These are the activations of a small neural network, seen along a few directions. Each row is one input.
In each table, some parts of the input vary, and every possible input appears once, in random order.
Descriptions start from the smaller parts, as in this example, which fits no table here: one of 5 places around a ring, together with either a single point or (one of 2 separate values, together with one of 4 places along a line) or one of 11 places along a line.
Shared parts are said once, and a part with two or three values counts as separate values.
In the rows, zero is written as 128.

Other details of the inputs shift rows strongly along two fixed directions, in all tables alike. That doesn't count.

Table:
r1: [100 106 135  51 158 129 125 187 120  68 197 168 147  67]
r2: [130 178 131 153 177 131 141 207 105 166 114 120 168 118]
r3: [158 145 111 170  90 128 112  56 135 164  99  98 124 168]
r4: [157 136 123 165  97 106 143  53 102 168  93  82 140 139]
r5: [137 111 130  37 142 142 118 197 123  37 177 135  77 105]
r6: [ 98 105 140  52 158 130 124 188 120  72 199 169 152  66]
r7: [158 131 126 174  86 121 132  63 126 156  87  89  98 173]
r8: [160 138 127 170  84 126 129  63 128 175 106 111 117 179]
r9: [116 163 135 163 180 124 143 200 109 145  95 102 152 113]
r10: [128  64 117  60  60 124 102   4 148  60 197 147 104 126]
r11: [159 152 110 167  87 132 110  56 136 182 118 119 143 174]
r12: [113 106 137  51 146 144 118 194 135  55 196 167 105 111]
r13: [ 94 168 127 175 172 151 107 206 160 157 119 157 161 134]
r14: [103 157 141 169 180 126 138 206 119 148  92 113 157 101]
r15: [145 184 128 144 174 131 139 211  99 166 112 113 163 119]
r16: [172 141 119 157  95 106 141  56  96 168  89  75 134 140]
r17: [ 92 166 132 175 172 152 106 204 160 160 122 157 166 133]
r18: [146 135 127 169  97 108 140  49 109 184 113 107 162 146]
r19: [114 140 122 144 189 124 174 194 119 162  60 133 127 117]
r20: [132  54 127  52  65 102 127   8 119  65 183 133 114  87]
r21: [118 125 124 192  90 127 109  47 156 165  99 120 137 156]
r22: [145 146 114 175  89 132 112  52 143 182 120 127 148 172]
r23: [120  70 136  22 162 116 181 185 103  55 133 149  72  79]
r24: [ 86 100 126  65 149 146  98 174 159  44 187 170 117  89]
r25: [107 153 138 176 169 139 127 213 144 132  84 116 111 134]
r26: [109 160 139 173 166 144 125 215 143 151 104 138 130 141]
r27: [128 136 134 127 195 100 204 196  78 165  49 107 137  89]
r28: [106 149 144 177 167 141 126 213 141 136  87 119 115 134]
r29: [111 111 121  54 146 147 103 174 142  47 193 157 114 100]
r30: [133  55 135  63  51 122 112  19 142  78 196 160  97 128]
r31: [129  71 116  58  60 128  99   9 149  81 214 168 123 133]
r32: [145 125 130 180  89 120 132  61 133 154  87  94 101 173]
r33: [174 145 123 162  81 126 128  66 123 175 103 103 112 180]
Description of these inputs: one of 3 separate values, together with either a single point or (one of 2 separate values, together with one of 5 places along a line).
The inputs of r15 and r11 match in every part but the choice among 3 separate values. If r18 is changed in the same way as r15 into r11, which row does it become?
Answer: r31
Which other rows does r2 become when the choice among 3 separate values takes its other values? List them by row number.
Answer: r8, r22

Table:
r34: [153  89 113 105  66 114 128  27 127  98 133 107  79 146]
r35: [ 81 124 123 118 131 165  52 145 188  73 190 164 141 122]
r36: [139 175 121 158 180 142 134 230 123 138  82 106 116 138]
r37: [126 162 127 143 170 134 127 189 112 150 129 122 171 117]
r38: [162 109 123 114  86 119 130  51 113 126 135 108 116 145]
r39: [141 153 111 176 114 120 135  67 124 193  95 114 169 140]
r40: [117  85 140  78 133 131 144 150 128  77 146 149  90 114]
r41: [112 147 119 134 173 128 140 182 131 144 104 139 145 116]
r42: [106 158 145 152 165 128 128 198 122 138 127 126 162 100]
r43: [110 150 121 216  96 155  65  71 188 159 110 121 138 181]
r44: [145  68 137 107  66 111 145  32 122 117 124 127  85 135]
r45: [121  98 134  51 119 121 115 130 114  65 202 146 137  81]
r46: [119 174 139 169 176 132 128 224 112 148 100 110 150 118]
r47: [115 151 147 149 163 131 136 208 124 127 108 117 123 116]
r48: [146 108 115 124  82 115 125  48 126 115 130 110 105 140]
r49: [109 143 146 130 162 129 130 205 122 115 131 130 139 102]
r50: [100 207 129 196 167 171  73 231 173 175 164 172 183 164]
r51: [100  98 126  95 111 167  63 137 191  44 175 155  79 146]
r52: [119 139 116  90 163 135 131 175 125 107 144 144 141  99]
r53: [124 166 133 142 176 135 140 208 113 157 104 125 154 113]
r54: [104 161 118 147 186 130 137 198 130 157 104 142 169 108]
r55: [130 131 125 151 127 116 146  91 123 173  98 123 144 143]
r56: [108 146 145 160 175 134 146 222 122 147  89 130 130 116]
r57: [131 141 116 101 152 132 120 162 122 106 149 128 138 105]
r58: [150 120 108 119  88 116 118  39 121 135 149 118 151 123]
r59: [172 105 127 110  77 117 133  59 111 124 123 103  95 145]
r60: [123 121 136 168 119 120 143  93 123 166 103 126 142 138]
r61: [164 155 126 187 116 125 142 103 114 181  67  82 115 175]
r62: [121  94 116  57 134 123 135 125 131  78 155 154 105 102]
r63: [ 83 140 127 135 155 173  63 196 192  79 154 151 112 141]
r64: [138 100 136 129  83 114 134  49 126 119 131 115 108 142]
r65: [134 135 131 100 138 127 120 149 111 120 161 126 155  98]
r66: [128 118 139  82 141 128 124 182 114  76 159 129 109 102]
r67: [141 147 115 182 132 120 153 112 132 183  49 106 111 163]
r68: [111  77 142  53 122 123 131 131 121  70 184 164 121  79]
r69: [ 96 154 129 164 179 133 134 200 132 152 110 145 167 103]
r70: [125 147 134 141 174 129 154 210 122 151  74 121 111 133]
r71: [153 156 128 184 118 121 147  97 113 197  66  97 135 154]
r72: [133 126 125 190 109 118 145  78 133 178  74 116 123 151]
r73: [126  93 129  61 139 127 146 149 126  82 141 146  93 120]
r74: [117 165 133 161 173 133 130 203 117 144 110 112 146 129]
r75: [141 127 142 165 105 117 142 105 124 144  86  98  99 148]
r76: [107 153 121 129 169 133 120 196 125 116 141 132 157 101]
r77: [121 102 125  46 140 133 133 140 117  79 181 154 131  96]
r78: [140  88 125  98  75 102 134  16 118 139 148 137 146 116]
r79: [135 160 134 138 173 138 149 219 115 146  85 116 115 130]
r80: [135 154 126 206 116 118 137  94 134 177  69  95 125 157]
r81: [128 113 135  80 145 133 131 183 119  68 151 126  90 120]
r82: [139 123 117  78 141 133 121 159 122  81 156 132 113 108]
r83: [130 104 125 146 109 121 146  90 135 138  96 124  95 142]
r84: [144  96 131  39 119 129 122 139 111  61 187 138 105  95]
r85: [124 107 127  55 129 126 128 126 113  96 182 151 150  82]
r86: [132  96 121 117  70 107 120  11 132 116 159 129 140 118]
r87: [132  90 122 106  75 112 123  29 135 102 156 129 118 121]
r88: [129 143 136 194 109 113 132  72 125 182 103 107 163 146]
r89: [153 164 122 196 123 123 136  99 113 198  80  91 154 162]
r90: [149 155 125 185 124 125 148  95 116 194  69  99 136 163]
r91: [123 118 135  83 147 132 126 179 118  74 161 131 110 112]
r92: [133 133 127 152 107 116 126  79 116 150 130 110 156 136]
r93: [111  73 139  53 126 129 137 132 126  61 177 162 103  96]
r94: [133 131 120 133 120 121 137  79 116 164 127 124 162 130]
r95: [117 142 130 103 126 168  72 189 174  92 215 190 123 155]
r96: [119 108 131  71 145 121 136 154 120 102 152 151 132  95]
r97: [144 121 115 149  83 113 124  37 125 143 123 106 129 141]
r98: [146 131 121 159  63 154  86  75 176 152 161 155 104 209]
r99: [ 96 143 140 150 176 132 138 193 125 146 124 144 165 105]
r100: [134 109 116  62 136 135 137 147 128  77 146 141  93 111]
r101: [132 191 124 231 106 156  82 123 170 211 128 149 166 205]
r102: [117 146 132 150 160 134 139 196 137 118  95 116 101 132]
r103: [139 116 131  69 130 128 120 148 112  89 175 133 131  96]
r104: [128  70 121  96  71 112 131  16 132 106 158 147 119 114]
r105: [133  79 122  80  80 107 134  13 122 121 165 146 143 118]
r106: [130 125 138 157 106 116 133  82 125 145 121 114 136 139]
r107: [152 123 134 144  97 117 136  94 115 134 102  94  95 149]
r108: [101 151 144 162 174 129 137 205 121 158 111 140 168 100]
r109: [148 134 124 144 121 127 151 100 118 158  87 106 109 157]
r110: [126 133 116  93 155 135 136 163 125 108 131 137 121 110]
r111: [122  90 128  55 134 123 139 128 123  82 159 151 107 108]
r112: [146 150 130 191 124 113 151 103 119 203  53 103 131 159]
r113: [139 111 137 142  98 118 140  79 128 126 108 105  93 153]
The inputs of r66 and r45 match in every part but one. If r56 is changed in the same way as r66 into r45, which row does it become?
Answer: r108
The inputs of r64 and r106 match in every part but one. If r84 is changed in the same way as r64 into r106, which row does it become?
Answer: r103
What do these inputs look like to the network?
Answer: one of 4 places along a line, together with either one of 2 separate values or (one of 3 separate values, together with one of 6 places around a ring)
Which other rows does r60 become when the place on the ring of 6 takes its other values? List them by row number.
Answer: r55, r74, r77, r89, r106
Which other rows does r95 become when the choice among 2 separate values takes its other values? List them by row number.
Answer: r63
Which other rows does r40 become when the place on the line of 4 takes its other values? List them by row number.
Answer: r60, r93, r99
Which other rows does r52 become when the place on the line of 4 takes its other values? List them by row number.
Answer: r39, r100, r110
Which other rows does r83 become when the choice among 3 separate values takes its other values? List them by row number.
Answer: r40, r44
